A small network was shown many inputs. Here are its activations along a few directions, one row for each input.
In each table, some parts of the input vary, and every possible input appears once, in random order.
A made-up example of a description, with smaller parts first: one of 4 places along a line, together with either a single point or one of 9 places along a line or (one of 2 separate values, together with one of 5 places around a ring).
Shared parts are said once, and a part with two or three values counts as separate values.

Other details of the inputs shift rows strongly along two fixed directions, in all tables alike. That doesn't count.

A family of inputs:
x1: 372 66 21 -74 -34 35 220 43 -107 -531 -292 147 9 -58 365
x2: 15 -341 -45 86 312 -378 183 16 -334 193 -497 102 -175 286 279
x3: 14 102 -42 -189 -29 -23 -10 54 -61 -131 121 -163 19 148 149
x4: -258 154 75 67 -150 126 -347 -189 239 418 356 -67 31 -231 -508
x5: -398 -22 -168 84 244 -61 -75 -48 237 160 -167 -96 -53 -97 -226
x6: -58 -335 -141 15 296 -277 125 274 -240 181 -595 105 -164 143 369
x7: 463 190 148 -105 -221 235 166 -125 -176 -664 237 114 170 -79 133
x8: 439 129 116 -101 -469 305 250 -24 -21 -481 478 218 305 138 56
x9: 54 146 -60 -31 -228 103 -22 55 117 -113 64 131 172 20 -27
x10: -47 -409 -81 54 311 -303 113 218 -299 237 -536 154 -166 156 271
x11: -101 -169 -79 -15 221 -193 -60 200 -119 251 -280 -137 -119 89 162
x12: 135 -4 -46 93 -85 61 402 73 57 -319 -121 99 -26 264 376
x13: 1 -331 -67 249 186 -144 353 -71 -100 26 -387 180 -124 224 197
x14: -368 81 -15 -69 154 -105 -395 -21 76 439 203 -373 -69 -166 -336
x15: -313 -74 -149 164 129 -98 -137 -85 98 292 -150 35 -51 -61 -312
x16: 399 38 97 40 -73 49 203 43 -85 -385 -322 146 -91 19 419
x17: -277 54 -40 -141 155 -28 -383 -84 -58 242 409 -251 90 -147 -498
x18: 181 -53 -123 -163 44 -129 217 134 -214 -292 -189 65 19 294 447
x19: 88 -188 -53 108 42 -169 225 129 64 111 -568 261 -30 128 256
x20: -36 -84 -12 238 -65 -43 132 -80 7 179 -81 138 -121 105 51
x21: -94 -189 -183 236 148 -226 209 93 -6 129 -605 208 -147 178 244
x22: -243 287 -85 -154 -137 337 -209 -172 267 -281 728 -190 264 -193 -553
x23: -99 -318 6 39 237 -205 -2 118 -278 267 -215 49 -107 76 31
x24: -96 -241 48 213 141 -122 152 -95 131 325 -278 90 -175 20 18
x25: 196 -156 142 204 148 -166 182 -121 -144 10 -542 151 -216 -66 313
x26: -89 0 9 106 -44 109 105 -148 123 -16 215 -16 -25 19 -80
x27: 170 253 41 -48 -387 235 37 51 140 -194 268 81 174 78 46
x28: -23 -233 -20 191 177 -174 287 78 129 188 -585 118 -192 151 273
x29: 430 -51 188 136 -78 20 229 -77 -172 -307 -240 230 -95 30 393
x30: 492 278 96 -216 -286 296 132 -60 -114 -821 325 106 235 -109 129
x31: -271 241 118 31 132 41 -414 -239 226 273 7 -299 -118 -510 -421
x32: -75 309 15 -172 18 201 -415 -119 191 -167 231 -162 68 -467 -424
x33: 228 87 -53 97 -267 93 348 110 -4 -320 -47 177 25 285 376
x34: 31 -352 -136 45 332 -362 139 143 -304 176 -526 127 -128 243 311
x35: 116 -56 20 -126 -2 14 -16 97 -260 -136 298 -37 136 112 2
x36: -447 99 -95 -59 167 50 -309 -85 409 259 104 -198 48 -317 -549
x37: 405 303 135 -42 -578 333 229 44 55 -423 453 157 215 181 269
x38: -381 -41 31 -39 203 -104 -437 -21 6 499 255 -301 -57 -200 -433
x39: -168 119 -4 94 -31 108 53 -94 226 34 181 -119 -52 -23 -87
x40: 98 4 127 69 -207 90 73 -76 121 123 127 127 25 -1 -43
x41: 28 5 -21 -152 -74 67 5 226 -117 -104 133 -91 24 73 165
x42: -57 140 62 -7 117 13 -183 -108 117 20 -215 -148 -116 -332 -127
x43: -84 -53 22 127 -70 -6 -119 -113 37 275 10 110 39 -35 -269
x44: -383 42 -115 -178 255 -117 -404 -101 19 293 162 -246 8 -149 -446
x45: -114 -205 38 51 126 -176 4 190 -141 309 -234 -79 -182 59 199
x46: -142 423 17 -37 -341 326 -193 -121 275 -62 691 -180 130 -157 -370
x47: 17 -236 16 212 111 -224 205 104 97 376 -702 202 -187 138 264
x48: -458 4 -64 -14 202 28 -334 -164 349 345 132 -172 38 -318 -655
x49: -122 -65 -21 39 20 -40 -112 -48 168 253 -111 89 55 -107 -285
x50: 495 314 39 -190 -658 416 197 46 -25 -768 670 248 443 192 119
x51: 71 -65 104 -94 -129 51 28 135 -190 -67 309 -12 24 82 109
x52: 192 -245 96 219 261 -192 92 -104 -209 50 -617 211 -206 -55 166
x53: 73 23 46 -83 -67 -4 -12 165 -122 -36 192 -167 27 97 171
x54: -340 127 88 73 8 38 -324 -124 370 589 82 -160 -61 -292 -470
x55: 471 327 146 -157 -565 451 394 33 142 -743 680 69 268 175 291
x56: -386 132 -73 62 -19 121 -357 -231 177 280 416 -142 68 -235 -685
x57: 2 -78 22 27 -18 93 102 -117 97 -48 145 42 77 -12 -171
x58: -16 -53 -76 -85 96 -131 -3 140 -105 68 -106 -125 -49 144 189
x59: 279 -193 -68 -99 49 -97 215 229 -345 -258 -101 140 74 281 402
x60: -208 -86 -166 -118 269 -142 -220 154 -75 207 -120 -152 -9 -58 -61
x61: -87 251 64 -244 -158 133 -235 -112 -4 -113 697 -257 140 -43 -263
x62: -44 -20 30 38 242 -59 -256 -132 17 86 -268 15 -104 -322 -251
x63: -93 -104 2 18 163 -258 27 25 -107 230 -260 -136 -182 160 223
x64: 508 305 206 -61 -367 306 151 -45 -36 -650 265 62 94 -45 310
x65: 67 111 -142 -254 -22 39 -46 133 -103 -260 230 -87 162 83 99
x66: -156 -98 15 -9 143 -167 -153 0 -110 297 80 -140 -78 14 -95
Each input here is: one of 6 places around a ring, together with either one of 2 separate values or one of 4 places along a line or one of 5 places around a ring.
Changing only the place on the ring of 6 turns x49 into x47. The same change can be made to x44. Which row results?
> x3
Changing only the place on the ring of 6 turns x55 into x57. The same change can be made to x64. Which row results?
> x52
Change only the place on the ring of 5 in x48. List by row number the other rows that result.
> x15, x22, x49, x50
A walk changes only the place on the line of 4. It starts at x10 and steps to x59. List the rest of the walk in order.
> x34, x44
Change only the choice among 2 separate values in x32. List by row number the other rows that result.
> x1
Change only the choice among 2 separate values in x29. List by row number the other rows that result.
> x25
A walk changes only the place on the ring of 6. It starts at x26 and steps to x13. List the rest of the walk in order.
> x22, x5, x12, x39
Change only the place on the ring of 5 in x9. List by row number the other rows that result.
> x5, x19, x21, x36

A family of inputs:
x67: 189 -173 -62 60 -21 -100 325 121 -139 -144 -245 210 2 288 367
x68: -234 210 -45 -139 -107 186 -290 -83 164 45 581 -189 177 -136 -470
x69: 209 75 -35 -111 -190 158 165 72 -47 -413 247 80 164 138 140
x70: 180 -136 -23 54 -64 -86 330 139 -130 -111 -207 158 -42 314 445
x71: 37 -131 -51 41 148 -116 115 31 -67 -24 -296 88 -62 59 146
x72: -157 281 -36 -190 -130 230 -256 -18 192 -106 519 -221 167 -183 -339
x73: -94 65 9 -45 -62 44 -76 19 45 60 221 -103 26 7 -85
x74: 48 -158 42 68 102 -163 65 59 -122 159 -274 40 -128 86 196
x75: 166 -119 -51 41 -49 -83 308 148 -100 -122 -261 152 -33 278 410
x76: 263 255 56 -233 -290 279 -9 -21 -69 -541 562 -13 252 -38 -17
x77: 22 -85 -38 33 131 -118 102 63 -33 13 -335 18 -96 57 202
x78: -247 -103 134 632 173 -97 3 -418 573 665 -914 275 -367 -419 -335
x79: 92 286 23 -228 -207 280 -130 -69 28 -429 565 -106 216 -143 -207
x80: -451 -79 -30 53 270 -138 -390 -116 99 608 3 -209 -104 -237 -504
x81: -478 -49 -20 38 332 -137 -489 -143 100 605 -61 -223 -127 -356 -584
x82: -1 -161 -2 92 207 -209 22 47 -101 165 -437 27 -160 16 188
x83: 269 -200 48 64 -2 -112 281 82 -247 -126 -250 193 -43 230 384
x84: -127 -174 -1 101 172 -192 -24 30 -55 355 -253 -29 -159 40 55
x85: -177 166 -8 -113 -98 153 -244 -65 102 40 521 -175 147 -115 -397
x86: 187 119 64 -113 -154 115 11 47 -83 -244 235 -17 88 14 100
x87: 304 110 27 -104 -160 107 182 74 -109 -455 81 44 81 100 307
Describe the family of inputs behind these rows.
> either a single point or (one of 2 separate values, together with one of 10 places around a ring)

A family of inputs:
x88: -424 -212 13 288 305 -268 -288 -270 61 772 -221 -39 -219 -124 -461
x89: 396 230 -30 -200 -254 249 148 99 -13 -727 127 148 265 22 217
x90: -179 -74 119 -15 220 -97 -361 -43 -75 369 -47 -140 -102 -338 -315
x91: -56 59 165 -149 65 14 -353 -105 -54 222 234 -209 -4 -282 -317
x92: -153 -311 6 189 383 -299 -144 -94 -214 416 -539 58 -233 -137 -104
x93: 193 -42 23 195 -167 -14 432 48 64 -122 -253 181 -88 272 503
x94: 87 368 52 -123 -133 243 -80 -98 123 -350 334 -196 44 -196 -31
x95: 94 -297 10 258 31 -143 241 -27 -184 176 -317 289 -124 215 197
x96: -313 59 -143 -17 21 100 -55 -55 343 121 175 -41 104 -103 -383
x97: -66 -102 -56 237 -1 -158 123 38 177 311 -556 161 -171 90 181
x98: 208 297 116 -160 -253 233 -145 -232 -118 -403 628 -65 208 -118 -246
x99: 439 148 40 -20 -194 61 245 114 -79 -489 -278 177 17 90 483
x100: -393 43 -225 -212 19 -42 -214 223 -9 237 483 -339 153 209 -218
x101: 173 -164 -191 -295 125 -220 209 377 -456 -331 -108 -6 21 434 631
x102: -281 -74 109 86 78 -23 -313 -44 89 541 176 -100 -56 -229 -437
x103: 254 271 221 -217 -475 388 -110 -16 14 -263 933 -104 283 -21 -169
x104: 250 95 -64 -29 -316 188 317 104 126 -389 43 268 204 216 230
x105: -47 -112 -14 147 -23 -25 329 22 116 -1 -178 88 -85 207 203
x106: 88 -312 -28 187 356 -274 337 54 -135 -40 -780 90 -308 151 497
x107: -269 132 -123 -150 213 84 -319 -94 226 -49 143 -219 90 -358 -461
Describe the family of inputs behind these rows.
> one of 2 separate values, together with either a single point or one of 4 places along a line or one of 5 places around a ring
Changing only the choice among 2 separate values turns x90 into x102. The same change can be made to x107. Which row results?
> x96
Change only the choice among 2 separate values in x99. List by row number the other rows that result.
> x97
